These are the activations of a small neural network, seen along a few directions. Each row is one input.
In each table, some parts of the input vary, and every possible input appears once, in random order.
Descriptions start from the smaller parts, as in this example, which fits no table here: values(2) and (point or line(9) or (line(4) and ring(5))).
Shared parts are said once, and a part with two or three values counts as separate values.

Other details of the inputs shift rows strongly along two fixed directions, in all tables alike. That doesn't count.

Rows:
x1: [  9 -13   7   5   3   4 -13  11  23  24  21  24]
x2: [  7  -7 -28  10 -31 -53   0   8 -15  31  11 -37]
x3: [ -1  11 -14 -10 -21 -27  15 -21 -48 -40 -25 -47]
x4: [ -5  17 -36 -10 -27 -17   9 -18 -43 -27 -29 -52]
x5: [  9 -15   5   7   5   5 -12  16  24  22  21  26]
x6: [  7  -6 -30  12 -28 -51   1  12 -15  28  10 -36]
x7: [  9 -18  -9  13   5  12  -6  17  27  28  22  25]
x8: [-13  18  -1 -12   8  37  -1 -19   0 -12 -18   3]
x9: [  0   4  39 -15  12  11  10 -23 -13 -32 -17  11]
x10: [ -1  -6  12   5   4   1 -11   7  24  32  21  17]
x11: [  8  -7 -28  10 -27 -46   0  11 -15  23  11 -33]
x12: [ 19 -24  41   4  12  -5   1   2  14   8  20  35]
x13: [ -7  10  20  -8  17  20   6 -13  -6 -34 -14   7]
x14: [ 10 -15   1   9   3   7 -11  10  24  26  23  22]
x15: [-1 -6  7 10  9 -2 -8 15 28 33 20 19]
x16: [ 18 -17 -41  14 -30 -42   1  14 -16  16  13 -29]
x17: [-21  21   7  -8  16  26   4  -5   3 -18 -19   1]
x18: [-12  18  -3 -10  10  38   0 -16   0 -14 -18   3]
x19: [ 0 -7  8  9  8  1 -9 15 26 28 20 19]
x20: [-17  20   6 -11  13  27  -1  -7   1 -20 -18   3]
x21: [-17  21  11 -15   9  27  -4 -14   0 -15 -17   2]
x22: [  6   3  -4  -7 -16 -32  26 -14 -53 -48 -30 -38]
x23: [  1   4  35 -11  16  12  13 -16 -13 -36 -18  12]
x24: [-13  14  -1  -7  14  34   3  -7   1 -24 -19   5]
x25: [ 19 -18 -13  10 -22 -45   5   4 -20   2  13 -22]
x26: [ 10 -16  -8  11   4  11  -9  13  26  31  23  24]
x27: [  8 -13   9   3   0   4 -14   8  23  26  21  24]
x28: [-23  23   7  -7  18  24   5  -5   4 -15 -21   0]
x29: [ 18 -20 -15  14 -18 -43   9  12 -18  -1  13 -18]
x30: [-13  15   3 -10  13  30   1  -5   0 -25 -20   6]
x31: [-17  21   9 -12  11  27  -2 -11   0 -17 -18   2]
x32: [  4 -12   4   9   7   4  -8  19  26  22  20  23]
Each input here is: line(4) and (values(2) or line(6)).
Changing only the line(4) part turns x18 into x7. The same change can be made to x11. Which row results?
> x17
Change only the values(2) part in x13. List by row number the other rows that result.
> x23
Change only the values(2) part in x9. List by row number the other rows that result.
> x3

Rows:
x33: [ -3   6   4  -6   4   8   4  -8  -8 -19 -11  -2]
x34: [-10  14  -2  -8  -1   9  -2  -9  -8 -16 -12 -10]
x35: [  7  -8 -23   9 -17 -25  -4  15  -1  21  11 -13]
x36: [ -4   6  15  -8   7  10   4 -11  -6 -14 -12   4]
x37: [ -6   7   5  -3   3  -1   7  -4  -8 -13 -11  -6]
x38: [ -3   5  11  -7   4   7   5 -11  -7 -14 -10   0]
x39: [ 11 -13 -25  10 -18 -21  -2  10  -3  19  13 -12]
x40: [ -8  10  -7  -4   1   8   2  -6  -4  -6 -10  -8]
x41: [  9 -11 -24  10 -17 -22  -2  12  -2  19  13 -13]
x42: [ -4  -2  44  -6  33  47 -10  -3  37   1   9  55]
x43: [ 14 -15 -11  11 -14 -31   3   9  -7  13  14 -10]
x44: [ 15 -16  -9  10 -15 -31   3   7  -7  14  14 -10]
x45: [-11  14  -5  -5   2   7   0  -4  -3  -4 -13  -9]
x46: [ 11 -22  24  12  15   4  -9  16  36  32  33  40]
x47: [ -9  12  -7  -4   1   7   1  -5  -4  -5 -11  -9]
x48: [-10  14 -11  -6  -1  10   1  -4  -7 -11 -14 -11]
x49: [ -3   6   1  -4   3   6   5  -6  -9 -19 -11  -4]
x50: [  9 -10 -13   8 -17 -30  -4   7  -4  19  15 -14]
x51: [ -5   7   1  -4   3   4   4  -5  -9 -18 -11  -6]
x52: [ -4   8  13 -10   7  15   3 -11  -6 -20 -14   5]
x53: [ -6   7   3  -5   3   3   5  -3  -8 -18 -12  -5]
x54: [  8 -19  14  12  13  14 -13  14  40  39  32  39]
Changing only one part turns x45 into x35. The same change can be made to x47. Which row results?
> x48
What do these inputs look like to the network?
> values(2) and (point or line(4) or line(6))
